Small tables with named rows and columns. After each table, cells are looked up by row and column.

Beviro =
|  | Gim | Baz |
|---|---|---|
| Foze | -42 | 452 |
| Guba | 55 | 231 |
| Per | 170 | -113 |
| Fida | -118 | 36 |
| Palaso | 559 | -252 |
| Filar | -543 | 632 |
| Tiz | 381 | -296 |

Fida, Gim => -118
Per, Baz => -113
Fida, Baz => 36
Guba, Gim => 55
Tiz, Baz => -296
Guba, Baz => 231
Filar, Baz => 632
Foze, Gim => -42
Foze, Baz => 452
Tiz, Gim => 381
Palaso, Gim => 559
Palaso, Baz => -252
Per, Gim => 170
Which row has the largest Gim? Palaso

Gerafur
          Fut   Fom  Tevapa  Dimumo  Malit  Gabap  Biguven
Katedo   50.5  41.0    30.5    36.7   72.0   60.5     29.5
Gilu     38.5  48.5    23.8    42.2   77.5   65.8     22.2
Pigu     30.3  21.3    24.1    16.3   27.7   22.3     27.5
Ris      42.1  22.3    28.7    22.7   30.2   28.4     25.4
Vodovib  51.5  28.8    34.7    24.0   50.0   34.4     28.5
Mel      53.4  42.9    29.2    30.8   68.4   51.5     24.6
Ripobof  56.0  38.6    32.8    34.5   59.3   46.4     19.4
Zin      48.2  29.8    28.9    20.8   40.1   28.1     21.7
Veb      58.6  34.0    29.6    27.3   52.0   47.0     27.8
Zirud    47.5  46.2    23.3    40.8   70.2   67.4     23.4

Fom of Ris = 22.3
Tevapa of Ripobof = 32.8
Gabap of Gilu = 65.8
Dimumo of Veb = 27.3
Tevapa of Veb = 29.6
Tevapa of Ris = 28.7
Malit of Katedo = 72.0
Malit of Ris = 30.2
Tevapa of Pigu = 24.1
Biguven of Gilu = 22.2
Biguven of Vodovib = 28.5
Fom of Katedo = 41.0
Dimumo of Katedo = 36.7
Tevapa of Vodovib = 34.7
Fom of Zirud = 46.2
Gabap of Zirud = 67.4
Malit of Zin = 40.1
Tevapa of Mel = 29.2
Row with the largest Biguven: Katedo

Sison:
cols = Kaginom, Nof, Zok, Sodat, Vikab
Nede: [-4.1, 6.0, -2.4, -3.7, -8.8]
Burazup: [-2.1, -4.0, 2.9, 0.8, 1.9]
Mar: [-0.3, -4.2, 2.0, -2.0, 2.0]
Padivu: [0.1, -5.3, 1.8, -0.9, 0.5]
Dumebat: [-0.7, -6.2, 1.9, -0.4, -0.2]
Romusi: [-0.4, -6.1, -1.1, -0.6, -0.5]
Toki: [1.9, -4.4, 0.1, -2.9, -1.9]
Zitap: [1.0, -5.3, -1.4, -3.6, -2.3]
Sema: [1.7, -7.5, -1.8, -0.9, -1.9]
Rodus: [-0.2, -6.6, -2.8, -2.8, -2.7]
Dele: [1.3, -6.6, -3.9, -1.8, -2.0]
Mek: [-0.2, -7.0, 0.2, -2.1, -1.6]
Zuzu: [5.1, -7.0, -2.3, -2.4, 0.9]

What is the Vikab of Mar in Sison?
2.0
What is the Nof of Romusi in Sison?
-6.1
What is the Vikab of Mek in Sison?
-1.6
What is the Kaginom of Rodus in Sison?
-0.2
What is the Sodat of Romusi in Sison?
-0.6
What is the Sodat of Nede in Sison?
-3.7
What is the Kaginom of Burazup in Sison?
-2.1
What is the Nof of Dele in Sison?
-6.6
What is the Vikab of Nede in Sison?
-8.8
What is the Kaginom of Sema in Sison?
1.7
What is the Nof of Rodus in Sison?
-6.6
What is the Zok of Mar in Sison?
2.0
What is the Sodat of Dele in Sison?
-1.8
What is the Vikab of Dele in Sison?
-2.0
What is the Zok of Zuzu in Sison?
-2.3

Luzegi =
        Folep   Fab   Sif  Vomim   Gup  Ladon  Foz  Tilozen  Namo
Kav      -535  -595  -742    332  -161   -351  201     -760   130
Rifabo   -578  -647  -688    191  -149   -472  236     -642   108
Taduru   -545  -689  -525    -90  -161   -653  307     -406    21
Mev      -535  -679  -443   -137  -169   -684  307     -328    21
Sokub    -531  -679  -552    -43  -169   -623  295     -445    43
Bomuzo   -512  -532  -851    519  -107   -260  142     -878   163
Dep      -541  -668  -579     50  -153   -593  284     -524    54
Fevepe   -545  -616  -742    285  -149   -411  225     -681   119
Buged    -548  -595  -769    425  -144   -320  177     -799   130
Kof      -535  -637  -715    285  -157   -472  225     -681   108
Nososa   -561  -668  -633    144  -169   -532  236     -563    76
Rulok    -528  -574  -797    472  -115   -290  154     -838   152
Tono     -551  -679  -606     97  -165   -563  260     -524    65
Varate   -525  -700  -416   -184  -178   -714  319     -288     0

Kof, Tilozen: -681
Rulok, Namo: 152
Kav, Vomim: 332
Fevepe, Sif: -742
Dep, Gup: -153
Dep, Tilozen: -524
Bomuzo, Sif: -851
Sokub, Namo: 43
Mev, Foz: 307
Nososa, Sif: -633
Kof, Sif: -715
Mev, Vomim: -137
Kof, Ladon: -472
Kav, Sif: -742
Which row has the largest Gup? Bomuzo

Viv
cols = Susupak, Vezuk, Sudadim, Zoru
Fivubut: [20.22, -74.89, -38.33, -83.81]
Disav: [-88.06, 27.26, 24.21, 78.84]
Buni: [50.78, -48.20, -30.39, -61.53]
Kubuson: [-21.61, 28.91, -29.08, -17.33]
Gol: [7.18, -20.30, -29.76, -16.35]

What is the Susupak of Gol in Viv? 7.18
What is the Vezuk of Buni in Viv? -48.20
What is the Sudadim of Buni in Viv? -30.39
What is the Vezuk of Fivubut in Viv? -74.89
What is the Sudadim of Fivubut in Viv? -38.33
What is the Susupak of Buni in Viv? 50.78
What is the Zoru of Kubuson in Viv? -17.33
What is the Sudadim of Gol in Viv? -29.76
What is the Vezuk of Gol in Viv? -20.30
What is the Sudadim of Disav in Viv? 24.21
What is the Sudadim of Kubuson in Viv? -29.08
What is the Susupak of Disav in Viv? -88.06
What is the Vezuk of Kubuson in Viv? 28.91
What is the Susupak of Kubuson in Viv? -21.61
What is the Zoru of Disav in Viv? 78.84
What is the Zoru of Gol in Viv? -16.35
What is the Susupak of Fivubut in Viv? 20.22
Which row has the largest Vezuk? Kubuson

Table Benen
        Muneg  Tova  Bep  Zonu  Savon  Lop  Tasem
Buvata     31   156   70    27     74  166    211
Gusa      209    61   61    15     20   88    175
Kad        94   177  154    85    105  180    217
Nos       109   182   92   138    182  106    213
Nik        66    43  143   194     85   78    216
Bapu      195   157  160    10    193   22     79
Fida      116   141  144    80     50  209    168
Gat       173     6  216     8    170  114    131
Lag       182    46   65    65     81   15    108
Paz       205   103  200    49     45   14    197

Bep of Buvata: 70
Muneg of Nos: 109
Tova of Gusa: 61
Tova of Lag: 46
Muneg of Fida: 116
Savon of Fida: 50
Bep of Lag: 65

Table Kugul
columns: Tesame, Rozezut, Lef, Kunege, Sev, Mefad, Golido
Vudozo: [53.9, 55.0, 55.1, 55.2, 53.8, 56.1, 54.5]
Ginafa: [52.8, 53.7, 53.8, 54.6, 54.5, 53.9, 54.6]
Biviza: [55.7, 53.3, 55.8, 52.1, 54.6, 54.5, 55.4]
Dad: [62.0, 76.2, 36.7, 49.0, 41.2, 13.3, 83.9]
Rab: [55.3, 54.5, 54.0, 54.9, 54.1, 54.3, 52.2]
Migano: [86.1, 31.1, 53.1, 26.2, 85.0, 43.9, 56.9]

What is the Sev of Rab in Kugul? 54.1
What is the Lef of Biviza in Kugul? 55.8
What is the Rozezut of Migano in Kugul? 31.1
What is the Sev of Dad in Kugul? 41.2
What is the Kunege of Biviza in Kugul? 52.1
What is the Rozezut of Vudozo in Kugul? 55.0
What is the Sev of Biviza in Kugul? 54.6
What is the Lef of Migano in Kugul? 53.1
What is the Lef of Rab in Kugul? 54.0
What is the Mefad of Vudozo in Kugul? 56.1
What is the Lef of Vudozo in Kugul? 55.1
What is the Kunege of Dad in Kugul? 49.0
What is the Kunege of Vudozo in Kugul? 55.2
What is the Rozezut of Dad in Kugul? 76.2

